These are the activations of a small neural network, seen along a few directions. Each row is one input.
In each table, some parts of the input vary, and every possible input appears once, in random order.
Descriptions start from the smaller parts, as in this example, which fits no table here: ring(5) and (point or (values(2) and line(4)) or line(9)).
Shared parts are said once, and a part with two or three values counts as separate values.
In the rows, 128 means zero.

Other details of the inputs vary at random and push rows far along three fixed directions, the same in every table; ignore that.

Table:
r1: [145 128 141 150 146  67 158 135 141 164 123 117]
r2: [152 128 168 131 108 168  91 131 129 114 128 142]
r3: [142 142 196 121 105 177  80 119 132 100 133 127]
r4: [179 127 190 129 128 113 136 167 175 139 112 108]
r5: [108 151 149  87 128 138  86 112  95  87 164 105]
r6: [154 119 170 143  94 164 121 137 162 148 118 141]
r7: [ 81 160 128  80 161 148 108  97  99  99 163 108]
r8: [143 105 117 149  76 158 139 134 149 148 110 153]
r9: [114 144 137  98 175 109 103 107  95 128 165 102]
r10: [114 102  62 154  98 143 163 111 119 146 106 162]
r11: [144  91 110 165  96 146 124 142 136 142 104 168]
r12: [148 112 141 160 124  83 146 145 144 166 123 131]
r13: [186 170 241 102 128 161  93 139 156  99 125 105]
r14: [126 151 110 104 166  45 153 140 124 131 146  87]
r15: [141 140 151 120 162  83 136 130 135 166 148 105]
r16: [120 105  89 164 106 149 159 116 139 159 103 164]
r17: [130 129 124 133 144  94 169 146 155 153 120 117]
r18: [168 128 154 123 130  95 146 151 145 147 128 107]
r19: [109 143 144  91 155 121  97 123 114 123 164 105]
r20: [ 75 114  77 127 120 160  88 108  86  97 138 146]
r21: [115 117 134 132 115 137 100 128 120 118 135 136]
r22: [148 121 124 133 117  99 153 143 144 160 129 124]
r23: [113 100  82 151 110 141 145 133 141 141 109 156]
r24: [ 91 141 104 106 163 102 114 126 100 106 147 108]
r25: [175 125 186 128 129 116 127 162 163 144 119 112]
r26: [156 110 122 158 139  94 163 136 146 173 108 133]
r27: [103 128 116 130 122 164  85 101  91 113 140 141]
r28: [112 154 126 108 177  74 140 140 115 118 144  90]
r29: [124 170 157  74 146 145  98 108  92  75 152 101]
r30: [ 99 114  97 138 122 129 124 127 120 111 123 141]
r31: [138 112 126 151 103 173 101 116 119 125 116 162]
r32: [125 120 106 154 141  79 172 136 137 151 116 132]
r33: [131 111  84 150 123  66 175 142 144 148 117 129]
r34: [109  95  35 153 105 127 149 119 110 126 114 165]
r35: [111 148 109 110 173 104 125 110  94 120 147 119]
r36: [169 124 190 144  90 160 106 159 162 122 104 133]
r37: [106 128 146 115 113 162  85 122 118  88 137 130]
r38: [156 122 145 155 130  87 141 150 143 164 122 123]
r39: [ 98 142  98  93 139 118 130 112 117 116 154 110]
r40: [135 120 121 148 134 100 160 126 147 176 120 132]
r41: [ 96 153 103 111 175  95 125 107  87 122 149 108]
r42: [122 113 109 142 112 179 130 116 124 113 111 154]
r43: [121 128 129 117 153  84 135 137 133 162 147 110]
r44: [ 92 104  51 135  91 171 130 105 113 113 125 161]
r45: [133 128 154 126 115 158 105 124 134 133 140 133]
r46: [140 121 109 154 139  95 175 132 149 173 112 136]
r47: [113 142 101 112 184  65 149 135 109 126 144 106]
r48: [126 145 165  98 145 116 115 137 145 128 147 100]
r49: [103 125  88 142 130 137 136 117 107 119 120 143]
r50: [ 84 126  91 119 123 179 114 107 107  98 134 143]
r51: [129  90  88 161 105 152 142 138 142 133  97 160]
r52: [150 106 116 152 135  80 152 157 146 156 112 134]
r53: [130 139 113 107 161  82 157 122 110 137 137 102]
r54: [124 108  84 160 114 150 145 123 120 126 104 167]
r55: [156 153 183 114 135 134 143 143 164 128 122 110]
r56: [148 155 160 106 182  79 147 134 133 141 140  90]
r57: [ 83 116  72 121 129 163  98 109  88  88 135 152]
r58: [133 142 177 112 112 185  90 112 135 119 139 127]
r59: [100 152 135  86 161 150 102 115 101  82 152 103]
r60: [132 149 189  91 121 172  85 133 143  95 143 110]
r61: [161 153 199 113  96 159 120 133 147  93 113 115]
r62: [124 142 119 131 171  62 143 125 112 156 139 105]
r63: [180 129 204 132 107 163 108 148 162 129 118 124]
r64: [130 123 135 148 108 141 140 141 146 111 106 137]
r65: [149 120 156 149  85 194 119 121 154 132 104 156]
r66: [ 64 136  65  95 142 132  87  91  51  95 171 122]
r67: [117 112 120 136  94 178 123 130 148 120 110 151]
r68: [131  97  75 150 100 140 153 129 135 130 107 151]
r69: [158 129 171 154  93 165 131 134 159 118  97 144]
r70: [125 134 115 129 108 146 132 118 109 109 114 132]
r71: [138 109  95 142 106 123 133 132 115 135 123 148]
r72: [135 147 139 107 142  90 163 128 136 147 132 102]
Each input here is: line(6) and (values(3) or ring(9)).
- The inputs of r53 and r10 match in every part but the line(6) part. If r25 is changed in the same way as r53 into r10, which row does it become? => r19
- The inputs of r50 and r17 match in every part but the line(6) part. If r65 is changed in the same way as r50 into r17, which row does it become? => r40
- Which other rows agree with r32 in the line(6) part? List them by row number. => r1, r3, r5, r12, r21, r30, r33, r37, r61, r64, r69
- Change only the values(3) part in r10. List by row number the other rows that result. => r22, r44
- Which other rows agree with r52 in the line(6) part? List them by row number. => r2, r11, r13, r29, r31, r34, r35, r47, r54, r57, r71
- Change only the values(3) part in r18. List by row number the other rows that result. => r53, r68

Table:
r73: [168 120 150 150  82 166 150 147 170 123  88 146]
r74: [ 76 130  80 110 149 125 120 110  94 104 146 124]
r75: [127 164 138  87 194  31 148 141 116 129 159  69]
r76: [101 143 148 106 160 144  75 102  92 109 164 121]
r77: [162 156 221 104 146 134  91 140 141 127 145  99]
r78: [123 141 170 100 126 152  79 120 120 116 160 114]
r79: [113 100  75 152 151  55 153 128 118 193 144 134]
r80: [120 118  65 140 158  40 177 135 113 159 130 119]
r81: [100 140 141 106 156 149  73 101  87 110 162 121]
r82: [ 96 107  94 133 127 150  95 100  92 138 146 149]
r83: [154  98 147 169  84 179 112 132 144 149 105 164]
r84: [110 155 152  90 140 148 100 123 118  82 145 105]
r85: [172 119 161 145 145  54 156 158 165 195 128 111]
r86: [159 136 152 134 139  87 177 159 174 151 108 109]
r87: [127 162 163  88 142 132 105 129 120  84 145  98]
r88: [167 125 156 145  89 161 151 149 173 124  89 141]
r89: [ 93 102  63 147 101 163 127 113 106 109 115 163]
r90: [113 107  77 147 103 145 135 121 112 115 112 155]
r91: [154 112 135 156  79 177 150 141 166 122  85 156]
r92: [142 160 184  94 126 160 116 134 148  91 129 105]
r93: [ 99 134  89 113 152  97 134 121 102 116 142 117]
r94: [176 116 139 159  99 119 177 156 174 149  86 139]
r95: [180 123 149 154 108 109 180 162 182 152  89 129]
r96: [ 93  87  67 158 104 161 106 100  96 149 133 172]
r97: [139 154 162  97 119 163 113 123 129  87 131 113]
r98: [116 125  99 136 191  35 146 127 104 185 154 112]
r99: [ 90 101  55 150 101 174 140 108 115 118 110 168]
r100: [137 157 180  97 127 149 108 138 141  87 131 104]
r101: [106 117 100 147 112 155 119  94 100 141 131 154]
- Describe the family of inputs behind these rows. => point or line(10) or (values(2) and line(9))
- Change only the values(2) part in r99. List by row number the other rows that result. => r84
- Change only the values(2) part in r86. List by row number the other rows that result. => r74

Table:
r102: [147 134 138 134 125  84 156 168 161 115 108 113]
r103: [157 122 166 157 100 178 117 114 159 157 113 159]
r104: [133 115 105 145 131  66 173 135 135 187 129 117]
r105: [169 152 141 142  96 155 161 138 139  82  77 136]
r106: [123 132 128  93 134 126  96 128 115  93 158 118]
r107: [116 176 133  88 188  58 173 128 143 122 145  79]
r108: [201 137 164 132  85 175 143 139 147  98  87 141]
r109: [115 108 111 136  91 146 110 119 113 128 130 144]
r110: [ 62 137  73 111 123 178 124  99  99  80 136 141]
r111: [124 141 158 111 171  77  81 125 103 138 176 109]
r112: [ 98 168 161  74 196 101  81 107  86 138 193  82]
r113: [125  99 133 167  76 237 106 126 143 109  86 178]
r114: [168 117 190 153  87 175  84 147 155 137 112 148]
r115: [139 132 135 134 112 115 135 154 153  94 112 129]
r116: [117 147 149 104 181  82  91 123  97 151 172  90]
r117: [146 169 220  92 157 136  95 119 141 138 160 100]
r118: [141  94  95 168 112  55 164 148 136 178 120 136]
r119: [138 112 138 153 138 106 119 147 136 121 118 139]
r120: [132 101 143 158  93 193  90 136 136  94 101 164]
r121: [195 165 206 129 138 124 117 129 121 129 121 114]
r122: [122 115 105 157 176  66 180 139 141 176 120 124]
r123: [ 99 138 103 113 124 132 124 133 120  87 125 124]
r124: [121 118 117 142  79 186 125  93 131 127 120 156]
r125: [ 89 156 111  96 144 135 141 111 122  95 138 115]
r126: [161 122 186 153 102 190 132 139 179 125  87 154]
r127: [154 118 172 151 115 160 115 152 157 123  99 131]
r128: [136 116 128 122  81 209 124 120 149 108 112 158]
r129: [138 175 187  86 138 136 131 148 154  86 128  85]
r130: [145 112 157 152 115 167 124 149 155 127  95 141]
r131: [150 114 115 120 132  86 148 155 145 147 126 118]
r132: [112  96  57 163 135  54 193 122 124 202 130 139]
r133: [132  83  47 164 116  96 190 145 142 185 105 154]
r134: [145 168 217  84 185  68  74 143 118 130 184  73]
r135: [ 66 117  47 129 108 172 115 108  92  83 123 150]
r136: [ 39 118  21 118 121 168 119  95  74  84 132 150]
r137: [ 88 130  51 124 118 147 119  68  40 100 141 148]
r138: [161 129 196 142 110 173 108 134 158 154 125 139]
r139: [149 161 219  93 152 139  77 136 134 132 156  91]
r140: [ 81 104  53 114 109 180  98 102  85 100 143 148]
r141: [132 119 120 133 123  85 153 135 132 168 130 112]
r142: [136 108 141 146  69 167  95 124 130 109 125 155]
r143: [146  89  59 170 112  97 204 133 164 189  98 161]
r144: [ 71 119  50  91 156 109 100 105  69 100 174 124]
r145: [111 131 128 116 103 162 120  97 119 127 139 138]
r146: [149 132 157 146 153 117 157 130 165 153 110 128]
r147: [ 46 147  82  70 153 138  66  73  38  87 193  99]
r148: [137 114  92 132 145  77 186 143 150 172 129 122]
r149: [149 105  91 136 140  63 183 159 153 179 117 118]
r150: [122 101  89 161 165  54 163 151 129 169 113 132]
r151: [171 188 213  94 186 105 121 131 111  85 130  78]
- The inputs of r140 and r147 match in every part but one. If r106 is changed in the same way as r140 into r147, which row does it become? => r142
- Describe the family of inputs behind these rows. => ring(5) and (point or line(9))
- Start at r143 and move only the ring(5) part, one step at a time. The first step leads to r124. Which rows follow, in order? => r103, r146, r107
- Change only the ring(5) part in r109. List by row number the other rows that result. => r114, r123, r131, r150

Table:
r152: [ 86 153 132  89 131 148  82 100  83  72 164 114]
r153: [ 98 110  91 135  92 193  83 112  95 105 132 158]
r154: [142 154 161  82 136 134 145 151 152 101 138 111]
r155: [ 94  91  48 175 132 119 153 114 125 165 119 169]
r156: [132 138 144 135 148 104 137 137 154 146 132 123]
r157: [144 127 146 132 131  92 141 141 129 131 125 114]
r158: [157 111 162 149 108 146 123 139 164 149 110 147]
r159: [138 139 152 113 124 142 110 118 120  92 132 120]
r160: [110 123  75 123 169  61 145 125  86 160 154 107]
r161: [112 115 125 144 104 207 106 113 117 113 118 155]
r162: [130  87  57 145 100 122 172 138 137 162 120 169]
r163: [120 103  60 165 100 110 152 132 119 161 115 157]
r164: [149 151 174 126 140 115 147 140 150 143 124 106]
r165: [117 110 109 134  93 198  99 100 102  81 119 157]
r166: [159 116 142 151  95 141 138 134 149 117 101 143]
r167: [163 145 204 118 129 121 120 147 155 144 127 108]
r168: [129 135 146 101 152 134  88 131 113 112 156 107]
r169: [142 127 145 159 103 145 144 142 161 146 105 146]
r170: [112 139  71 120 163  55 147 117 103 150 153 112]
r171: [134 123 142 134 139  90 127 142 140 127 136 119]
r172: [ 78 142 106 108 139 173 101  88  80 101 150 130]
r173: [ 92 112 108 132  92 211  75  94 110 102 134 172]
r174: [170 127 150 143 102 157 145 145 160 114  86 140]
r175: [132 139 146 111 164  91 136 124 110 154 150 101]
r176: [131 159 169 112 164  96 134 136 139 139 145  95]
r177: [ 94 158 133 106 134 158 107 102 103 103 150 120]
r178: [107 122 114 118  89 223 128 106 131 101 131 166]
r179: [155 138 188 124 125 108 122 153 148 119 127 106]
r180: [156 106 135 140  85 139 160 151 164 126 116 155]
r181: [159 155 157 119 135 105 150 147 157 117 113 110]
r182: [ 82 157 137  85 147 146  76  97  85 102 171 113]
r183: [138 145 136 111 152  79 132 140 119 144 146  97]
r184: [ 98 114 110 130  89 214  88  91  91 107 127 163]
r185: [160 115 164 156  89 139 121 152 171 120 107 146]
r186: [102 139 126  91 148 149  72 113  94  97 164 116]
r187: [110 146 143  93 159 139  95 126 113  90 144 111]
r188: [133 128 135 125 149 109 139 149 126 128 120 114]
r189: [161 123 167 146  95 150 134 135 153 149 104 140]
r190: [105  94 102 145 101 186  90 111 105  94 127 162]
r191: [152 156 164 107 144  86 128 145 133 137 143  93]
r192: [138 151 136 127 145 106 154 122 144 137 129 118]
r193: [102 120  63 135 160  72 157  98  99 165 142 132]
r194: [124 107 114 142  92 185  90 125 128 114 121 160]
r195: [150 153 185 112 135 112 128 132 140 142 136 104]
r196: [158  99 150 156 114 144 130 139 156 158 109 148]
r197: [111  92  63 170 108 101 157 125 113 148 111 158]
r198: [138 122 134 139  93 184 116 104 131 121 112 154]
r199: [129 124 156 120 126 139 104 133 114 102 135 119]
r200: [102 119 115 146 101 195 108 110 119 115 119 159]
r201: [155 122 123 148 109 138 154 141 152 124  89 143]
r202: [103 121  71 134 145  73 137 131 104 156 147 127]
r203: [146 108 134 126  96 147 163 132 159 155 119 157]
r204: [142 146 183 101 162 107 115 134 123 142 150  93]
r205: [122 158 153 103 135 171 108 102 121  96 137 121]
r206: [152 145 179 127 145 115 140 147 153 145 126 106]
r207: [155 119 148 157 110 152 154 138 150 149  99 140]
r208: [100 145 117 108 133 144 115 119 102  94 132 124]
r209: [132 146 150 119 136 100 134 125 128 148 139 114]
r210: [169 117 182 148  95 154 128 147 162 151 101 141]
r211: [101 114  71 135 165  79 146 132 117 142 130 131]
r212: [ 94 116  92 136 103 187  97 117 118  89 119 164]
r213: [108 127 108 122 175  66 133 120 119 163 154 118]
r214: [114 161 150  89 151 127 113 128 109  92 139  99]
r215: [147 158 169 113 133 110 139 152 146 115 119 105]
r216: [124 101  69 168 104 106 158 122 126 138 109 159]
r217: [110  84  52 167 135 113 155 135 122 149 105 161]
r218: [121 144 147 105 119 153  85 128 113 104 146 119]
r219: [156 104 150 154 110 140 130 138 160 157 106 151]
r220: [132 129 114 124 139  97 133 135 112 146 136 115]
r221: [ 89 121  64 114 153  76 169 130 130 142 130  98]
r222: [151 147 187 123 148 127 124 142 165 134 130 110]
r223: [108 133  64 118 173  57 146 113  92 152 154 112]
r224: [ 82 155 124  85 156 140  91 115  87  81 154 109]
r225: [160 122 144 151 108 170 146 126 153 131  99 145]
r226: [142 117 142 136 139  93 129 144 140 132 130 121]
r227: [181 120 149 145 100 150 134 143 153 133 104 134]
r228: [133 133 147 128 160 108 134 134 144 146 134 117]
r229: [167 145 176 118 139 110 140 128 148 143 127 110]
r230: [144 132 145 121 136 110 112 145 143 135 138 118]
r231: [127 122  75 132 151  78 149 121 108 154 135 124]
r232: [ 88 151 133  87 141 144  83 101  78  76 163 110]
r233: [116 139 115 105 142 155 117 112 102  89 128 125]
r234: [160 154 174 118 146 121 144 129 150 130 124 107]
r235: [123 131 149 112 124 151 102 120 102  93 138 120]
r236: [104  78  51 175 119 103 144 125 116 150 118 167]
r237: [132 105 115 164  93 121 137 142 140 132 110 152]
r238: [ 96  90  54 164 105 130 182 119 151 171 106 139]
r239: [118 109 109 139  90 186  92 124 108 114 124 154]
r240: [130 105 102 160 119 123 145 146 149 136 102 153]
r241: [147 147 156 110 152  80 119 151 146 138 148 101]
r242: [147 145 170 114 143 113 130 156 142 119 119 104]
r243: [ 78 158 121  86 146 152  84 112  89  75 155 114]
r244: [154 133 172 130 154 120 135 145 157 145 127 114]
r245: [148 104 138 160  99 127 135 147 142 134 105 142]
r246: [ 90 131  97  91 174  50 158 110 125 170 158  77]
r247: [153 153 198 109 141  90 119 152 145 115 141  91]
r248: [168 111 153 150 100 148 123 157 147 141 110 134]
r249: [100 124  61 134 158  71 157  98 100 163 145 133]
r250: [ 89 116  48 135 161  73 162 122  89 147 127 129]
r251: [121 111  74 167 119 127 168 110 132 153 107 159]
r252: [ 96 139 115  76 125 151  96 111 118 102 153  96]
r253: [ 93 138 128 108 134 153  89 102  95 117 155 128]
r254: [ 81 167 135  87 157 154  95  93  86  93 167 106]
r255: [109 117  74 134 160  82 162 132 101 145 122 123]
r256: [160 147 173 119 130 103 133 137 147 111 127 107]
r257: [169 138 171 123 141 113 142 128 145 146 126 111]
r258: [179 130 159 144  89 151 131 143 165 130 102 136]
r259: [131 101 125 145  73 155 140 136 164 119 105 130]
r260: [139 111 118 157 109 129 149 152 147 137  93 146]
r261: [153 125 122 149 108 136 155 139 153 123  91 143]
- Describe the family of inputs behind these rows. => ring(5) and (values(2) or (line(4) and line(5)))
- The inputs of r247 and r224 match in every part but the ring(5) part. If r237 is changed in the same way as r247 into r224, which row does it become? => r243
- The inputs of r221 and r252 match in every part but the ring(5) part. If r154 is changed in the same way as r221 into r252, which row does it become? => r162
- Change only the values(2) part in r259. List by row number the other rows that result. => r180
- Change only the ring(5) part in r236. List by row number the other rows that result. => r158, r194, r211, r222
- Change only the line(5) part in r241. List by row number the other rows that result. => r168, r186, r194, r230
- Change only the line(5) part in r155. List by row number the other rows that result. => r156, r222, r228, r244
- Change only the line(4) part in r158. List by row number the other rows that result. => r167, r189, r198
